Each row below holds a small network's activations on one input, seen along a few directions.
In each table, some parts of the input vary, and every possible input appears once, in random order.
A made-up example of a description, with smaller parts first: one of 4 places along a line, together with either a single point or one of 11 places around a ring or (one of 3 separate values, together with one of 8 places around a ring).
Shared parts are said once, and a part with two or three values counts as separate values.
In the rows, zero is written as 128.

Other details of the inputs shift rows strongly along three fixed directions, in all tables alike. That doesn't count.

Table:
row 1: [158  94 108 150 103 139 162 127 171 143 116  94 127 121]
row 2: [126 154 122 102 147 149 107 145 107 149 134 160 131 135]
row 3: [ 94 134 121 154 147 121 133 105 128 133 101 149 135 173]
row 4: [ 93 163 116 190 111  74 174 107 153 147 125 169 149 116]
row 5: [ 83 157  99 144 123 118 199 124 156 138 130 177 145 126]
row 6: [102 148 149 176 138 102 121  99 121 123 120 140 122 162]
row 7: [226  38  27  78 145  92 162 144 184 119 132 155 132 112]
row 8: [245  36  72 101 131 116 179 191 130  91 136 125 103  64]
row 9: [ 89 165 142 145 140 125 102 133  99 156 157 169 115 114]
row 10: [113 146 152 126 109 142 145 134 215 136 115  91 114 115]
row 11: [ 83 195 101 117 136 108 144 160 134 149 106 150 145 117]
row 12: [102 145 148 136 143  95 132  88 142 118 129 150 147 117]
row 13: [111 171 155 142  89 134  94 151 127 152 127  69  82 113]
row 14: [ 94 169 144 144  68  85 127 144 186 163 129  97  98 117]
row 15: [196  66 158 105 119 207  92 131 107  87 123  54 104 187]
row 16: [138 135 179 155 113 131 113 164 132 144 126  72  60 142]
row 17: [114 125 169 134 114 173  95  91 165 145 106  67 122 130]
row 18: [114 139  84 132 150  76 139 104 104 102 137 165 158 120]
row 19: [ 98 136  68 117 164 120 124  88  74 110 118 155 175 140]
row 20: [146 130 148 157  92 119  96 114 173 153 142  94  94 133]
row 21: [120 118 110 102 178 177 101  94  50 103 159 178 168 156]
row 22: [187  64 159 129 104 136  96 157 130 108 132  69  95 153]
row 23: [139  92 150 123 131 155 104  99  17 100 144 141 168 128]
row 24: [220  65  56  63 171  90 203 195 170 105 118 160 123 123]
row 25: [ 75 176  98 126 130 112 155 134 155 131 120 147 144 137]
row 26: [111 116 169 106 180 168  89 101  23  94 141 148 156 105]
row 27: [ 85 155 120 138 113  75 131 132 152 149 155 188 134 115]
row 28: [159 131 213 101 107 226  57 129 103 127 107  39 106 137]
row 29: [ 96 145 173 133  82  96 134 133 211 157 129 103 107 100]
row 30: [124 131 131 115 161 178 129 122  20 109 128 164 180 133]
Description of these inputs: one of 5 separate values, together with one of 6 places around a ring.
- Changing only the choice among 5 separate values turns row 3 into row 7. The same change can be made to row 15. Which row results? => row 21
- Start at row 18 and move only the place on the ring of 6, one step at a time. The first step leads to row 19. Which rows follow, in order? => row 25, row 11, row 13, row 14
- Which other rows does row 9 become when the choice among 5 separate values takes its other values? List them by row number. => row 8, row 13, row 16, row 26

Table:
row 31: [109 131 103 135 158 123 135  96 102 118 130 165 151 139]
row 32: [136 137 195 142 101 177  78 128 113 135 124  57  92 153]
row 33: [173  76 112 105 154 133 115 124  94  96 133 139 145 147]
row 34: [200  68  66  75 163 121 143 170  87  89 134 161 152 102]
row 35: [114 128 172 140 141 164  78  93  24 106 138 124 149 136]
row 36: [ 40 184  96 161 135  36 192 120 182 158 130 226 150 107]
row 37: [145 152 168 136  86 161 105 155 164 162 131  65  79 127]
row 38: [112 136 162 138 150 174  95 101  35 114 131 134 142 148]
row 39: [ 33 193 104 154 150  62 170 108 169 156 120 200 140 135]
row 40: [132 131 180 141  97 191  81  94 133 139 115  47 119 156]
row 41: [226  54  79  82 127  99 140 183 153 108 140 116 114  77]
row 42: [ 81 151 115 136 136 104 162 115 152 136 127 172 153 122]
row 43: [106 132 146 143 143 148  87  74  60 110 137 131 158 145]
row 44: [103 140 119 132 149 127 139 125  81 116 127 158 149 135]
row 45: [136 132 158 143  92 168  93 107 130 134 121  55 109 161]
row 46: [117 157 162 147  69 123 154 158 240 170 107  71  75 109]
row 47: [214  73  71  80 124  82 164 206 213 116 133 117  91  87]
row 48: [ 65 168 128 151 153 120 138  95  96 142 130 194 154 146]
row 49: [201  66  81  62 167 133 142 156  96  82 134 151 157  93]
row 50: [117 153 143 158  63 113 149 152 235 173 119  78  81 135]
- Changing only one part turns row 42 into row 49. The same change can be made to row 33. Which row results? => row 47
- What do these inputs look like to the network? => one of 4 places along a line, together with one of 5 separate values
- Which other rows does row 41 become when the place on the line of 4 takes its other values? List them by row number. => row 35, row 36, row 43
- Start at row 45 and move only the place on the line of 4, one step at a time. The first step leads to row 50. Which rows follow, in order? => row 44, row 34
